a = [ -92.329  198.148  194.122   20.605   14.154   62.134 -125.441]
The entry at the centre -> 20.605
Which number is the entry just left of 194.122?
Answer: 198.148

((-2.0, 0.3, -1.9, 0.1, 0.4, -0.3, -0.5, 0.2, 0.3, 2.0, -0.5), (-1.7, 1.1, 1.2, -1.0, -2.3, 0.7, -0.2, -0.7, 2.1, 0.1, -1.2), (0.1, -0.5, -0.7, -0.1, 1.0, -1.7, 1.6, -0.1, -2.2, 0.4, -1.1), (2.7, 0.6, 0.6, 2.5, -0.3, 2.2, 1.0, 2.1, 0.5, 0.7, 1.8))
The 2nd largest entry -> 2.5
The first entry in reading order is -2.0
The entry just left of -0.2 is 0.7
The entry just right of -2.0 -> 0.3
What is the second smallest entry?
A: -2.2
The entry just left of 1.2: 1.1

Read these off the table that follows. Rows and columns are numbered from 1.
1) Which number is the entry in row 1 and column 1?
2) Which number is the entry just right of the largest entry?
3) Which number is the entry just left of the smallest entry?
4) Which number is the bottom-right entry?
5) Which number is the entry directly below 16.0?
6) Which number is the entry just left of the largest entry?
7) Which number is the bottom entry of the column that holds the largest entry?
8) Which number is the entry in row 1 and column 3?
[[-38.7  16.0 -77.8 -32.5  -1.8  64.8  43.0 -62.3  -7.0  43.8]
 [-69.7 -32.2 -47.3 -23.4  42.5 -63.7  52.8 -69.4 -69.5  73.5]
 [ 57.9  17.2 -58.3  79.6  -8.1  57.6  -5.9 -60.8  55.8 -44.4]
 [  9.9 -50.0  10.3  52.2   3.0  57.5 -13.2  44.0  25.2 -66.5]
 [ 73.8   6.2 -35.9 -60.9 -63.4  15.0 -78.5  62.6  72.1 -32.8]
 [-59.7 -39.0  39.4 -40.3  -6.1   8.1 -53.4  32.3  -1.4  33.0]]
1) -38.7
2) -8.1
3) 15.0
4) 33.0
5) -32.2
6) -58.3
7) -40.3
8) -77.8

W =
[[ -6.1  -1.8  17.6 -17.4  -4.2  26.4   1.5  12.0 -27.3   2.2  -4.0   5.2
  -14.3]
 [  7.5   2.1 -52.2  64.1  23.9  28.8 -40.3 -12.9 -14.6 -22.0 -30.7 -54.1
   -3.8]
 [  3.3   1.0 -25.0   5.0 -14.3  -6.5 -23.9  -5.3  -1.7 -19.2 -15.6 -26.4
  -12.3]
 [ 15.6   4.0  24.4  -0.6 -23.6 -34.6 -42.9   5.9  63.8 -14.5   8.2   4.7
    9.9]
 [ -8.3  -2.1  30.0 -31.0  -9.7  25.4   8.7  17.1 -29.6   8.0   1.2  15.5
  -15.9]
 [-10.7 -10.8  -6.7  -8.7  -6.2 -16.2   3.6   3.4   6.6  -9.0   1.0  -6.9
   -0.3]
 [ -3.6 -35.1  24.5  -2.2  -4.2  -4.3 -11.8  20.4  -8.6  10.5  20.0  13.8
    1.2]
 [ -6.8  -1.4  19.0 -18.7  -4.3  26.6   1.6  13.6 -27.6   4.5  -4.1   6.2
  -14.5]
 [  1.2  -7.5   3.9  -6.1  -9.1 -14.3  -5.3   2.3   7.1  -5.1  -3.8 -22.1
   18.2]
 [-16.3 -21.8   6.2  -2.8  -5.1 -35.3   6.6  -6.4   8.9 -12.1  -1.5  -8.9
   -0.2]
 [ -0.9  -7.5   3.7  -7.8  -8.8 -14.1  -7.0   4.7   8.8  -5.9  -4.4 -24.1
   18.0]
 [-20.6 -31.3  17.8   2.6  -4.2 -53.9  12.1 -16.0  11.6 -15.7  -3.8 -13.6
   -1.7]
 [ 52.8  46.2  13.4  -0.7  25.3  18.6  12.5   3.4   2.8  12.9  -3.4 -21.9
    9.1]
 [ -4.3   6.3 -25.5 -16.0  -9.8  13.0  -4.0  18.3   3.7  -3.2   5.1  -0.4
    2.2]
 [ -7.5  -2.1  27.5 -30.0  -9.0  27.0   8.3  16.4 -29.8   7.9  -0.8  13.2
  -15.8]]
The first entry in reading order is -6.1
Give the maximum.
A: 64.1
The entry just right of the centre entry -> 13.6
Give the 3rd smallest entry.
A: -52.2
The 2nd largest entry -> 63.8
The entry just left of 8.7 is 25.4
Give the entry just left of 7.1.
A: 2.3
The 3rd largest entry is 52.8
The entry at the centre -> 1.6
Give the second smallest entry.
A: -53.9
The entry just left of -2.2: 24.5
Give the entry just right of the largest entry.
A: 23.9
The entry just left of -3.2: 3.7
Give the entry just right of -10.7.
A: -10.8
The entry just right of 5.0 is -14.3
Give the entry just left of 24.4.
A: 4.0
The minimum -> -54.1
The entry just left of 10.5 is -8.6
The median entry: -2.2
Give the 4th entry in reading order.
A: -17.4
Give the 2nd entry in reading order.
A: -1.8

Questions about the array below. Counting starts at 1.
1) Give the entry directly below 13.3.
2) Give the entry in the top-left corner.
3) Give the entry directly above -21.1.
4) Give the entry at row 1, column 3.
5) Give the maximum.
6) Give the entry in row 1 and column 2.
7) Give the entry directly above the largest entry.
8) Give the entry directly above 5.7.
[[  8.9  -0.3   4.9  12.3  -7.3   2.1 -10.7  -4.2  -9.0   1.5]
 [  1.4   5.8  -8.5 -17.3  25.4   3.9   4.4  -2.9  -5.6  17.4]
 [  7.4  13.3   8.8  -2.5  -4.6  -0.9  -3.3  -0.5 -11.9  -0.8]
 [-17.2 -19.2 -13.9  16.8  -8.6   7.0  22.0   4.5 -11.6 -17.0]
 [  3.0  -9.1  12.3  12.5 -14.9  15.8 -11.0 -12.1 -13.3  -8.4]
 [-30.2 -27.8 -28.2  25.8  -1.6   3.0  31.2  20.0  -2.9 -22.6]
 [-18.4 -18.1 -14.3  19.5 -13.5   5.5  25.5   5.7 -11.9 -21.1]
 [  0.6   6.4   0.4 -16.9  20.5   6.1   1.2  -6.9  -8.3  14.4]
 [  3.3  -3.2  16.8  20.9 -17.4  -1.0  -6.2  -3.2   4.4  -7.4]
 [-20.6 -16.3  -9.7  10.4  -5.3   1.4  14.9  10.2   2.2 -17.2]
 [-23.3 -24.2 -16.2  20.5 -12.4   4.1  21.8   6.7  -9.0 -22.7]
 [  3.1  -7.7 -11.1 -16.8  22.3  17.7  -4.6  -8.9 -15.1  11.9]
 [-31.3 -30.1 -20.2  23.2 -15.0   9.2  26.6  11.8 -15.0 -30.8]
 [  2.1   1.1  -2.7   8.7   0.1  10.4  18.8   9.9   7.6  -0.8]]
1) -19.2
2) 8.9
3) -22.6
4) 4.9
5) 31.2
6) -0.3
7) -11.0
8) 20.0
